A small network was trained on made-up records. Each row is its average activation on records with the value named, seen along a few directions.
Related values have similar rows: they may be neighbours, one step apart, or belong to one group.
In the rows, 500 means zero.
Strong random noise was added to every row along 8 fixed directions; ignore it. To show where, here is one row again and again, with new noise each time:
[355 736 613 640 638 605 335 414 572 353 415 457 808 721 577 673 439 564]
[811 365 553 473 517 562 341 420 405 453 411 520 579 480 416 449 600 414]
[616 410 508 458 612 601 439 432 514 579 454 530 509 418 455 485 652 451]
[424 471 680 361 537 544 468 333 527 394 544 478 756 568 743 505 504 549]
[232 528 533 422 465 512 661 489 601 510 648 543 522 734 533 453 510 586]
[447 664 544 577 836 683 417 505 499 410 460 497 538 592 372 547 589 520]
[514 580 348 636 675 555 523 619 532 584 400 468 305 444 305 395 588 538]
[381 409 566 464 445 525 307 270 583 493 314 521 756 497 677 481 654 627]
[570 593 363 651 566 506 541 616 559 604 426 430 385 451 403 453 475 497]
[645 519 526 535 704 465 465 543 390 350 399 358 445 370 541 328 475 564]


Field W:
w14: [530 561 486 551 195 570 153 388 436 266 287 624 783 816 242 496 525 524]
w12: [640 523 503 643 560 458 199 409 389 487 194 337 575 259 548 494 512 551]
w1: [346 437 518 326 451 692 334 317 587 450 461 690 757 485 580 493 656 524]
w9: [574 514 358 547 538 515 630 623 511 525 563 503 369 334 473 330 430 493]
w10: [728 534 403 538 385 467 418 574 470 562 386 423 495 374 468 485 526 480]
w8: [606 427 332 574 333 386 538 507 628 729 406 510 381 165 611 526 437 476]
w6: [495 306 581 373 440 587 439 362 581 793 413 577 565 334 569 660 718 348]
w4: [626 681 350 514 375 725 478 491 563 543 540 632 689 540 441 576 498 415]
w15: [983 445 483 487 314 365 582 569 362 524 574 405 479 471 515 418 261 294]
w13: [349 530 544 476 439 478 666 567 505 464 763 628 523 715 563 599 418 465]
w2: [317 499 521 337 384 542 646 520 544 450 703 538 479 639 478 466 431 452]
w11: [506 529 588 506 408 491 460 544 421 372 570 609 584 638 507 682 390 453]
w5: [468 167 603 294 304 392 501 429 393 437 626 639 359 643 325 477 586 464]
w3: [433 549 535 616 649 474 456 454 474 493 397 416 429 380 618 514 539 612]
w7: [525 483 562 350 651 460 616 549 376 444 600 357 361 314 550 460 514 514]
The values of W form 3 separate groups.
- Which other values are in the same group as w5? Give them in the order they are listed. => w14, w2
- Which other values are in the same group as w1? Give them in the order they are listed. => w9, w8, w4, w13, w11

Field M:
m6: [318 475 345 563 508 588 553 515 609 822 378 507 373 599 334 516 703 525]
m10: [443 246 589 534 509 274 539 412 482 542 523 520 334 571 409 466 567 533]
m12: [543 418 443 429 643 644 586 567 624 640 650 690 448 419 444 673 593 389]
m1: [250 688 676 667 670 384 351 497 474 275 418 397 470 561 580 792 425 628]
m13: [244 619 642 456 807 546 544 541 427 289 571 492 430 574 390 515 442 593]
m14: [802 462 435 734 424 315 304 498 407 422 284 499 544 346 600 578 325 432]
m15: [425 685 407 668 559 491 557 662 566 413 530 523 507 513 524 551 342 516]
m8: [284 426 630  82 699 706 820 503 475 410 911 653 253 621 334 379 617 426]
m3: [400 899 537 670 856 498 456 591 389 180 476 230 524 614 563 372 238 621]
m2: [517 392 500 532 421 311 426 394 514 598 270 469 448 313 662 300 649 763]
m4: [377 313 682 241 388 261 691 549 300 264 682 402 359 791 598 170 451 674]
m9: [495 550 451 469 556 566 506 630 409 382 488 460 405 375 426 259 523 525]
m11: [920 241 571 409 458 551 275 298 285 415 324 575 635 510 414 389 750 425]
m7: [180 485 506 466 404 429 673 499 626 653 526 390 503 218 778 495 453 585]
m5: [534 585 423  81 461 713 772 608 351 247 875 538 529 643 427  99 527 523]
The values of M form 3 separate groups.
- Which other values are in the same group as m10? Give them in the order they are listed. => m6, m3, m2, m4, m11
- Which other values are in the same group as m12? Give them in the order they are listed. => m14, m15
